These are the activations of a small neural network, seen along a few directions. Each row is one input.
In each table, some parts of the input vary, and every possible input appears once, in random order.
A made-up example of a description, with smaller parts first: one of 8 places around a ring, together with either a single point or (one of 2 separate values, together with one of 4 places along a line) or one of 11 places around a ring.
Shared parts are said once, and a part with two or three values counts as separate values.

Other details of the inputs shift rows strongly along two fixed directions, in all tables alike. That doesn't count.

Table:
x1: [  1  -8  18   1   0   5  10  -1 -13  28  19 -17  -8   1 -13  17]
x2: [ 17  23 -28 -12 -13 -14 -12  -8   2 -43 -57   6  37  14 -10 -34]
x3: [ -9  -7 -25   1 -18   8 -18  12  42 -37 -54  -8  30   5  -1 -32]
x4: [  1   0 -17   6   4   8 -13  -8  32 -30 -10  28   6 -11  21  -6]
x5: [ -3   8   8  -2  14 -15   8  -2 -39  22  21  -2 -10   6 -12  10]
x6: [  8  13 -28  -7  -8   3 -17  -7  21 -41 -41  25  26  -3   8 -30]
x7: [ 15  -4  18 -15 -14  -1  15  12 -39  33   8 -20  -7  15 -18  10]
x8: [-22 -19  12  64  39   7 -20  -9  78 -15  62  31 -48 -31  37  35]
x9: [ -9  -6   2  41  22  13 -12 -11  66 -21  34  34 -24 -25  40  26]
x10: [  4  -6   7 -24  -8   4   9   5 -33  21   0 -19   8   6 -25   2]
x11: [  7   3   8   6   7  -7   8  -7 -29  22  22   6 -12   0  -9  11]
x12: [-10 -11   9 -12   0  12  14   6 -23  25  22 -22  -4  -1 -11   9]
x13: [ 11  11  -3  -5   0 -14   7  -5 -39  22   2   2  -1   9 -19   0]
x14: [ -3   8   9 -21  -3   3  19  -4 -36  21   7 -23  11  -1  -6   1]
x15: [  6 -15  19 -19  -6   3  12  15 -40  34  23 -18 -14  10 -14  16]
x16: [  8   4  14  -4   1  -7  13  -6 -37  30  25   9 -14  -2 -14  17]
x17: [  6   3  -4 -15   4  -9   4  -2 -40  18   5   6   0   7 -19  -5]
x18: [ 14   8   9 -11  -1  -1  21 -10 -40  31  25   9  -9  -3  -1  22]
x19: [ 22  17 -29 -27 -18   2  -6  -7  -4 -36 -52  19  42   7   0 -32]
x20: [-39 -26  25  64  41  27 -14  -8  80   4  81  10 -50 -41  49  44]
x21: [-25 -14  10  22   8   8  -2   9  47 -14   2 -13 -11  -6  17   2]
x22: [  4  -4   3  -9  10  -6   7  -1 -40  21  24   7 -10   0 -11   7]
x23: [  9  11  -6  -3   0 -14   5  -4 -37  19  -2   2   1   9 -19  -2]
x24: [-44 -44  29  57  35  13 -26  17  90   6  77  13 -67 -30  55  42]
x25: [  8   3 -14   4 -23  -7 -18  17  35 -23 -49  -5  20  11   7 -28]
x26: [  3  19 -24   5   1 -12 -22  -6  24 -43 -45  11  23   8  -2 -29]
x27: [  3   9 -36   4   0  -6 -29  -2  26 -44 -51  18  25   3  -5 -38]
x28: [  0  -6 -26  -8 -23   4 -19  18  40 -38 -55  -8  27  10   1 -35]
x29: [ -2   3 -12   2 -17 -10 -18  18  44 -38 -52  -8  20  10  12 -26]
x30: [-19  -6   2  16   9  13  -2   1  42 -24  -4 -14   0  -6  10  -2]
x31: [  7  -1   4 -14   3  -7   9  -3 -45  20  19   6  -4   3 -13   5]
x32: [  4  -7  11 -10 -18   0  18  15 -19  31   6 -22  -9  10 -10   3]
x33: [  9   1   3 -24  -5  -7   9  -5 -47  17   6   9  -2   0 -18  -1]
x34: [  2   6 -15   0  -7   1 -17   2  45 -47 -53 -10  33   6  -5 -26]
x35: [ -2  -2 -19  13 -20   6 -14   7  45 -33 -54 -10  25   7   2 -31]
x36: [ -5 -10  22 -13  -5  -2  23  16 -22  32  17 -28 -16  11  -4  13]
x37: [ 12  15   5 -22  -5  -4  17 -12 -40  11   3   3   6   4  -1  11]
x38: [-30 -23  15  56  25  25 -14  -1  79 -12  41   1 -30 -23  29  24]
x39: [  2  10  11 -13   4  -4  16 -10 -35  21  22   4  -8  -4   2  17]
x40: [ -6  -8   5 -14   4  13  11  -3 -29  29  23 -15  -1 -11   0   9]
x41: [  8   5 -13   1 -12   1 -18  12  43 -49 -54  -9  23  13   2 -27]
x42: [  8  11   2 -12   2 -13  10  -9 -38  10   5  -2   1  10 -12   0]
x43: [  6   8  11 -13   3  -3  17 -14 -32  17  19   6  -8  -1   4  20]
x44: [ 14  17   1 -14 -10  -3  15  -8 -43  23   4   8   5   1  -9   6]
x45: [  8  12  10 -20  -2 -11  15  -9 -44  18   7   0  -3   5 -15   5]
Description of these inputs: one of 3 separate values, together with either a single point or one of 6 places around a ring or one of 8 places along a line.
Changing only the choice among 3 separate values turns x40 into x20. The same change can be made to x28. Which row results? -> x32
Changing only the choice among 3 separate values turns x45 into x33. The same change can be made to x26. Which row results? -> x17
Start at x29 and move only the place on the ring of 6, one step at a time. The first step leads to x36. Which rows follow, in order? -> x21, x30, x34, x41

Table:
x46: [ 26  20   0 -68 -40  14  54  -9 -97  47 -22 -33  40  20 -27  -6]
x47: [ -3   1 -13  31   4 -30 -25   8  21 -18 -28   7  -6  16 -15 -27]
x48: [ -9   5 -17 -12 -11  25  -8 -10  25 -23 -24  -8  34 -13  17 -20]
x49: [ -3  -2   5   9 -11   2  -6  12  41 -20 -31 -45  14  16  -8  -6]
x50: [  3   6  -4 -63 -23  20  34  -5 -88  34 -15 -39  36   7 -52 -23]
x51: [ -7  -3 -29   7  23   1 -29 -17  20 -38 -20  29  17  -8 -18 -22]
x52: [  8 -35  -2  -6 -25   3 -20  49  47  -9 -28  -7  -5   7  13 -23]
x53: [-48 -33  11  51  39  43 -14 -12  88 -21  66   4 -34 -50  48  33]
x54: [ 14  13  -2  -9 -28  22   8 -11  35 -25 -38   5  30 -11  28   2]
x55: [  5  17 -29   1  15 -10 -22 -17  12 -33 -22  31  17  -7   5 -21]
x56: [  1   7 -26   5  17  -4 -24 -18   4 -34 -13  27  18  -6  -4 -18]
x57: [  38   31  -11  -45  -18  -15   36  -14 -110   28  -12    8   18   25
  -37   -5]
x58: [ 13 -18 -22  18 -16 -24 -47  35  33 -11 -24  32 -18  15  -4 -16]
x59: [  41   37  -11  -54  -20  -19   33  -11 -110   30  -19    6   20   21
  -35   -7]
x60: [-11 -15  45 -13   2  -1  32  25 -50  60  35 -54 -26  16 -19  31]
x61: [  5   6 -10  33   5 -30 -28  10  21 -25 -36   2   2  16 -16 -25]
x62: [ -4  -4  44  23  34  -3  19 -18 -17  40 105  36 -65 -23  27  65]
x63: [ -9  -1 -21  21   3 -33 -22  17  18 -19 -29   9  -3  16 -16 -28]
x64: [-14 -15   1   6 -14   2 -12  19  38 -24 -35 -31  12  17   1 -22]
x65: [-20 -18  -4   3 -11  -2  -8  27  37 -21 -28 -27  10  13   2 -21]
x66: [  9  16   5  18  12  -4 -13 -17  35 -28  16  47 -19 -15  32  18]
x67: [-33 -23  41  17  30  32  22  -7  -1  51 104  -6 -43 -35  35  60]
x68: [  8   0  35  16  20 -36  17   5 -54  66  57 -24 -39  13 -34  32]
x69: [  3   7 -11  -6 -18  29  10 -10  27 -22 -28  -1  24  -9  21  -5]
x70: [  5  16 -27   6  14  -9 -27 -18  21 -41 -22  34  12 -10  15 -17]
x71: [-16 -18  53  13  18  28  39 -12   4  55  91   0 -45 -30  40  73]
Changing only one part turns x52 into x58. The same change can be made to x65. Which row results? -> x63
What do these inputs look like to the network? -> one of 2 separate values, together with either a single point or one of 4 places along a line or one of 8 places along a line
Change only the choice among 2 separate values in x49. List by row number the other rows that result. -> x68

Table:
x72: [  6  23 -46 -41 -15   2 -11  -9 -33 -25 -58  13  52   1   2 -43]
x73: [  2 -11  12 -30  22   5  22 -20 -87  50  70  33 -30 -14 -18  34]
x74: [-30  12  13  28  -5  17   8  -9  73 -31 -17 -18  11 -13  47   2]
x75: [ -7   4 -16  70  18  -4 -28 -11  48 -21  -8  -4  -2  -4 -26 -12]
x76: [  4  35  -7  11  17  -9  -6 -33  32 -43  -9  22  15 -10  28   1]
x77: [-21  -5 -13  55  30 -25 -45  13  72 -38  -1  24 -26  -4  28 -13]
x78: [-47 -37  34  38  36  -3  -2  27  43  15  53 -43 -50   6   3  30]
x79: [-22 -31  -6  -6  10  40 -19   6  73 -55 -15 -20  16 -16  12 -16]
x80: [ 19 -10 -28 -47 -53  24  -5  25  -6  -6 -64 -13  48   5 -10 -41]
x81: [ -13    7   18  -42   30    2   35  -28 -118   70   73   -5   -9  -10
  -22   28]
x82: [-34 -12  47  23  23  26  21  -3  51   5  59 -32 -41 -14  40  54]
x83: [ 32  12  34 -19  10 -15  39 -19 -77  49  58  32 -36   0  -2  51]
x84: [   3    5   11   -7   14   30   44  -37 -100   81   66  -21    2  -14
  -49   29]
x85: [  2  19  -2  45  38  -4 -18 -34  74 -46  21  50 -16 -28  41  23]
x86: [  2 -28  -7  20 -26  -6 -30  45  54  -4 -38  -9  -7  21  -1 -26]
x87: [  5  20  -8  63  15  24  -3 -42  74 -35   4  12   9 -23  14  15]
x88: [ 46  12  17 -28 -20 -10  25  -1 -56  29  18  26  -9   9   2  26]
x89: [  51   26  -17  -57  -85    2   14   22  -24   -8 -104  -19   62   31
  -14  -36]
x90: [-48 -27  -7  20  25  41 -17   1  97 -55   8 -16   2 -26  36  -6]
x91: [-15   2  33   9  38 -39  10   0 -71  58  71 -11 -45   7 -25  29]
x92: [-12 -26 -23  10 -20  37 -23  13  70 -21 -22   2  18 -25  28 -19]
x93: [ 29  10  35 -67 -35   6  45   5 -73  26 -21 -57  24  28 -34  13]
x94: [  37    8  -32  -40  -70  -26   -7   36  -40    8 -110  -36   56   48
  -55  -67]
x95: [-33  -9  -1  28   0 -14 -12  22  43 -16 -35 -36   9  12  -2 -27]
x96: [  8  17  36 -10  13 -11  37 -11 -58  55  62   8 -33  -7  28  51]
x97: [-11 -20  13  49  43 -29 -28   7  29  -3  53  42 -66  -5   0  21]
x98: [ -9  10 -35   0  27   9 -23 -34  13 -37  -7  42  18 -23  -1 -14]
x99: [ -1  -4 -19  26   0 -30 -29  21  31 -25 -22  23 -17  15   5 -24]
x100: [  2   6  -8  38   7   1 -12  -6  82 -50  -1  48 -17 -18  62  13]
x101: [ 16  -7  -4 -46 -30 -20   3  34 -45  -7 -74 -62  41  53 -66 -40]
x102: [ 12 -22  19 -36   6  14  20  -2 -88  65  73  21 -26 -11 -11  34]
x103: [ 28  23 -53 -67 -44  -3   5  -6 -72 -18 -79  14  64  19 -23 -56]
x104: [ 30  39 -38 -21 -13 -51 -20  -2 -53 -26 -77   7  41  33 -59 -55]
x105: [  8  -8  43  -4 -26  15  37  10 -22  69  48 -21 -30  -7  17  52]
x106: [ -3 -31  23  40  27 -22 -24  23  18  26  66  29 -70   1   6  29]
x107: [-35  -1 -20  -4  -5  29  -2  -2  44 -36 -42 -23  42 -16  19 -39]
Changing only one part turns x92 into x105. The same change can be made to x79. Which row results? -> x93
What do these inputs look like to the network? -> one of 3 separate values, together with either a single point or one of 5 places along a line or one of 6 places around a ring
Which other rows agree with x86 in the choice among 3 separate values? List them by row number. -> x75, x77, x78, x91, x94, x95, x97, x99, x101, x104, x106
Change only the choice among 3 separate values in x81. List by row number the other rows that result. -> x76, x91
